These are the activations of a small neural network, seen along a few directions. Each row is one input.
In each table, some parts of the input vary, and every possible input appears once, in random order.
Descriptions start from the smaller parts, as in this example, which fits no table here: one of 2 separate values, together with either a single point or one of 9 places around a ring or (one of 4 places along a line, together with one of 8 places around a ring).
Shared parts are said once, and a part with two or three values counts as separate values.

Other details of the inputs shift rows strongly along two fixed directions, in all tables alike. That doesn't count.

A family of inputs:
r1: [-89,-146,-320,-52,14,23,27,402,212,-267,138,57]
r2: [-181,398,98,90,-258,-117,398,316,-111,-100,-109,159]
r3: [28,162,210,10,9,-116,127,-230,-137,35,-88,-236]
r4: [383,-117,99,-101,-35,143,-275,-905,-127,424,-490,304]
r5: [-7,125,-122,-31,-187,-268,401,1,-53,-194,-415,27]
r6: [-155,354,405,147,8,-256,315,-7,-227,54,-74,-63]
r7: [319,-227,309,91,11,-21,-325,-789,-148,592,-268,38]
r8: [-6,311,224,36,-116,-197,347,-163,-177,-11,-220,-261]
r9: [140,-528,-410,-129,315,310,-594,35,409,-23,305,-27]
r10: [-24,-544,-11,99,422,88,-615,123,243,126,587,-179]
r11: [325,-367,219,157,-174,-145,-240,-683,-99,603,-350,41]
r12: [-156,467,-113,-184,31,-32,436,208,-19,-464,-106,-109]
r13: [-98,304,287,69,-34,-119,102,-181,-179,171,-230,349]
r14: [78,-603,-145,0,415,71,-589,-10,217,45,398,-116]
r15: [-77,-250,-195,-47,345,507,-658,390,355,28,755,105]
r16: [-30,-474,-424,-161,472,425,-581,430,453,-250,671,25]
r17: [-157,381,-27,16,-210,-103,415,325,-43,-256,-123,90]
r18: [21,-16,-181,-48,-61,135,-59,143,142,-74,78,99]
r19: [96,49,73,-54,76,-152,178,-252,-145,-104,-193,-163]
r20: [73,333,-41,-154,-144,-39,379,-244,-125,-170,-466,95]
r21: [60,-576,-75,227,98,193,-647,218,283,379,428,119]
r22: [-85,153,-256,-132,-110,-17,315,274,93,-353,-61,18]
r23: [85,-492,-57,121,81,127,-538,-29,159,340,233,309]
r24: [-393,533,-25,-58,167,76,296,711,64,-517,371,22]
r25: [-206,-260,-35,156,126,-144,-118,484,163,-112,484,-263]
r26: [-137,104,185,220,-117,-142,98,252,-80,122,43,100]
r27: [-202,434,-5,-140,51,-120,448,236,-82,-419,-113,90]
r28: [-50,-183,-225,-40,32,-64,-4,199,119,-182,37,137]
r29: [-164,168,67,48,37,-111,108,174,-35,-99,-37,241]
r30: [100,-641,7,229,91,22,-567,16,219,406,320,-44]
r31: [168,-69,170,94,-227,-279,160,-442,-157,225,-377,-163]
r32: [418,-320,-450,-364,-270,495,-156,-593,-37,36,-273,-45]
r33: [-147,132,-132,-94,245,289,-98,435,189,-302,426,39]
r34: [81,71,-8,-51,-9,-102,162,-174,-67,-106,-171,-214]
r35: [-110,260,384,183,-30,-166,76,-120,-187,261,-189,222]
r36: [-20,502,-53,-178,-433,339,409,208,-232,-152,13,-258]
r37: [-118,411,386,135,-49,-142,253,-47,-247,146,-174,145]
r38: [145,-537,12,55,321,116,-559,-191,162,241,345,-181]
r39: [-145,-618,-369,-19,442,102,-596,511,457,-167,569,53]
r40: [348,-383,-196,-93,-42,104,-252,-509,70,195,-337,208]
r41: [111,84,120,42,-215,-195,173,-380,-197,155,-499,286]
r42: [116,345,359,67,-154,-29,133,-439,-283,328,-380,141]
r43: [-130,118,55,-10,148,28,-110,79,57,-49,62,231]
r44: [-351,250,-4,19,245,183,-51,675,141,-238,583,119]
r45: [-306,112,11,56,119,-317,285,489,-11,-374,173,-174]
r46: [-183,573,277,73,-36,-39,392,249,-188,-68,17,14]
r47: [299,-562,-299,-185,-85,476,-468,-273,111,162,319,-443]
r48: [350,-161,257,117,-107,75,-331,-714,-134,647,-381,220]
r49: [337,-476,-84,11,0,-41,-273,-519,22,237,-230,-101]
r50: [-303,308,229,197,-104,-323,415,486,-107,-136,164,-157]
r51: [26,-442,-54,101,296,276,-656,241,328,211,647,-173]
r52: [286,-303,-99,-125,148,32,-231,-558,20,129,-318,126]
r53: [-251,352,327,93,22,-373,368,84,-171,-110,-61,-166]
r54: [351,-519,-5,72,-122,-263,-148,-685,-91,370,-476,2]
r55: [-165,600,112,-26,-132,72,364,246,-104,-157,-36,93]
r56: [190,240,67,-40,-251,-23,225,-410,-169,115,-515,200]
r57: [205,-243,273,150,-61,-140,-270,-668,-194,583,-437,504]
r58: [185,-556,-735,-341,58,695,-487,150,363,-254,480,-297]
r59: [105,-414,316,266,78,-232,-352,-414,-82,539,-106,142]
r60: [-173,322,252,93,91,-75,238,251,-94,-94,207,-182]
r61: [204,-471,104,167,-86,-210,-223,-398,-7,377,-173,-99]
r62: [-51,122,-72,-33,-129,-322,383,-7,-92,-202,-380,58]
r63: [-18,536,-160,-285,-441,400,430,154,-216,-250,-23,-138]
r64: [-71,194,-136,-89,76,251,-41,255,147,-191,201,43]
r65: [-169,371,-2,-117,70,-196,405,158,-84,-387,-192,2]
r66: [-246,159,-51,107,44,200,-38,781,197,-137,572,-92]
r67: [392,-409,169,108,-120,-139,-236,-799,-110,524,-415,-74]
r68: [-57,152,-42,-90,111,-36,162,69,-26,-270,77,-264]
r69: [-65,10,91,126,-4,-1,-14,275,73,54,270,-188]
r70: [-26,-274,217,252,96,-58,-356,-41,10,414,88,259]
r71: [244,200,-247,-316,-405,448,176,-340,-177,-89,-266,-88]
r72: [-135,524,74,5,-210,11,403,287,-108,-142,-58,106]
r73: [-104,19,-278,-168,-93,490,-76,617,137,-269,726,-521]
r74: [-194,44,-115,-107,207,-16,-1,274,132,-263,125,152]
r75: [-88,-24,293,172,-8,-407,156,-146,-173,130,-174,-66]
r76: [-121,-26,-90,-79,205,-110,-47,89,113,-180,-24,86]
r77: [-61,-568,-159,29,443,40,-597,176,300,-14,509,-106]
r78: [180,-61,-18,-5,-195,-278,243,-394,-144,37,-416,-134]
r79: [-169,348,452,185,-32,-346,294,-111,-244,141,-196,12]
r80: [-81,196,74,-42,-77,-308,379,-88,-159,-144,-428,251]
r81: [-283,196,-370,-120,28,4,305,779,259,-628,284,-199]
r82: [112,-4,-368,-273,-220,321,184,15,-58,-339,94,-501]
r83: [-247,445,99,110,-204,-56,377,556,-30,-154,140,-54]
r84: [303,-268,-119,-171,91,167,-298,-596,33,160,-275,204]
r85: [-99,176,36,-24,144,211,-73,230,49,-50,287,153]
r86: [-16,360,90,17,-295,-76,309,-12,-154,38,-263,182]
r87: [-39,72,63,54,-136,-420,399,-66,-198,-129,-300,-132]
r88: [93,48,-167,-99,-97,-67,202,-128,18,-140,-334,-8]
Description of these inputs: one of 8 places around a ring, together with either a single point or one of 10 places around a ring.
The inputs of r78 and r22 match in every part but the place on the ring of 8. If r45 is changed in the same way as r78 into r22, which row does it become?
Answer: r80
The inputs of r68 and r3 match in every part but the place on the ring of 8. If r87 is changed in the same way as r68 into r3, which row does it become?
Answer: r25
The inputs of r72 and r88 match in every part but the place on the ring of 8. If r85 is changed in the same way as r72 into r88, which row does it become?
Answer: r52
Start at r77 and move only the place on the ring of 8, one step at a time. The first step leads to r53. Which rows follow, in order?
Answer: r79, r35, r13, r43, r74, r76
List by row number the other rows that have the place on the ring of 8 in common with r50.
Answer: r6, r7, r11, r30, r51, r59, r60, r69, r73, r79
Which other rows does r27 become when the place on the ring of 8 takes its other values? List them by row number.
Answer: r6, r10, r14, r24, r37, r44, r65

A family of inputs:
r89: [73,-417,-208,-17,311,374,-648,173,368,113,515,-53]
r90: [-69,391,-136,-197,-145,152,277,130,-25,-275,-62,19]
r91: [-147,267,65,-41,-128,-56,326,147,-194,-172,-26,-84]
r92: [-183,482,332,185,-106,-391,492,136,-222,-47,-233,99]
r93: [-103,494,52,-53,-252,-58,540,188,-170,-220,-150,-177]
r94: [-122,526,-44,-137,-140,-100,552,150,-118,-373,-282,-3]
r95: [122,-335,139,66,26,-454,26,-527,-156,118,-358,-192]
r96: [-230,-75,-113,-9,324,150,-206,544,212,-232,561,-54]
r97: [-130,251,58,-31,-107,-90,336,139,-187,-212,-36,-107]
r98: [-139,272,-162,-117,-40,-24,373,306,36,-410,-12,-56]
r99: [172,-221,248,161,31,32,-426,-514,-27,552,-181,343]
r100: [-97,62,-133,16,127,90,21,453,174,-246,351,-183]
r101: [244,-589,-385,-152,65,434,-629,-159,251,173,235,51]
r102: [211,-399,200,186,16,-140,-348,-476,-49,526,-236,249]
r103: [332,20,214,23,-119,-120,37,-774,-183,376,-634,145]
r104: [35,-583,-51,168,213,122,-650,127,244,308,446,93]
r105: [-320,84,-25,120,178,188,-180,727,236,-137,667,53]
r106: [349,-216,-149,-165,-169,218,-214,-612,-46,243,-331,193]
r107: [-198,-471,-335,40,381,-11,-321,681,469,-336,763,-510]
r108: [-172,464,162,9,-80,-240,547,148,-244,-279,-161,-60]
r109: [264,-139,18,-10,-151,25,-40,-435,-87,233,-276,-40]
r110: [134,60,146,-40,-174,-13,79,-465,-274,221,-339,92]
r111: [207,-704,-285,-23,119,-138,-333,-337,187,41,-82,-225]
r112: [-221,388,244,134,-169,-226,392,246,-165,-27,-71,55]
r113: [65,-244,143,141,13,46,-359,-202,20,416,26,210]
r114: [-282,316,206,145,100,-107,93,386,17,-38,179,94]
r115: [287,-157,-107,-124,-245,25,43,-540,-134,109,-469,52]
r116: [161,-587,214,217,111,-490,-343,-495,9,438,-239,-24]
r117: [326,-64,174,21,-112,-145,49,-703,-156,337,-554,111]
r118: [-15,533,108,-61,-299,-31,498,-46,-236,-96,-302,-96]
r119: [-236,219,-78,-80,69,205,69,495,47,-291,450,-58]
r120: [-207,455,190,-14,-46,-242,544,154,-209,-275,-161,-22]
r121: [231,-386,-262,-105,-26,149,-245,-250,84,61,-95,31]
r122: [-132,-24,-60,-15,90,22,31,296,14,-186,245,-93]
r123: [-263,107,136,170,174,-155,42,503,115,-84,308,79]
r124: [-22,438,-48,-166,-371,-75,613,-54,-245,-260,-432,-61]
r125: [-109,588,235,-53,-183,-82,484,-112,-315,-113,-299,63]
r126: [57,-240,197,194,181,-96,-362,-169,76,381,4,268]
r127: [-142,431,-20,-62,-35,176,204,362,47,-247,193,-103]
r128: [247,-404,-229,-133,94,257,-487,-360,154,197,-39,127]
r129: [275,-117,51,6,-126,-33,-7,-475,-111,243,-370,0]
r130: [-228,190,12,-42,162,78,25,377,36,-221,302,-49]
r131: [119,-545,-403,-87,220,293,-520,137,341,-61,364,-17]
r132: [-143,-121,-309,-68,220,481,-374,699,412,-249,820,-159]
The inputs of r114 and r130 match in every part but one. If r112 is changed in the same way as r114 into r130, which row does it become?
Answer: r91
The inputs of r107 and r95 match in every part but one. If r129 is changed in the same way as r107 into r95, which row does it become?
Answer: r122
Describe the family of inputs behind these rows.
Answer: one of 4 places along a line, together with either a single point or one of 10 places around a ring
Start at r128 and move only the place on the ring of 10, one step at a time. The first step leads to r94. Which rows follow, in order?
Answer: r98, r131, r121, r115, r124, r101, r106, r90
Start at r106 and move only the place on the line of 4, one step at a time. The first step leads to r132. Which rows follow, in order?
Answer: r119, r105
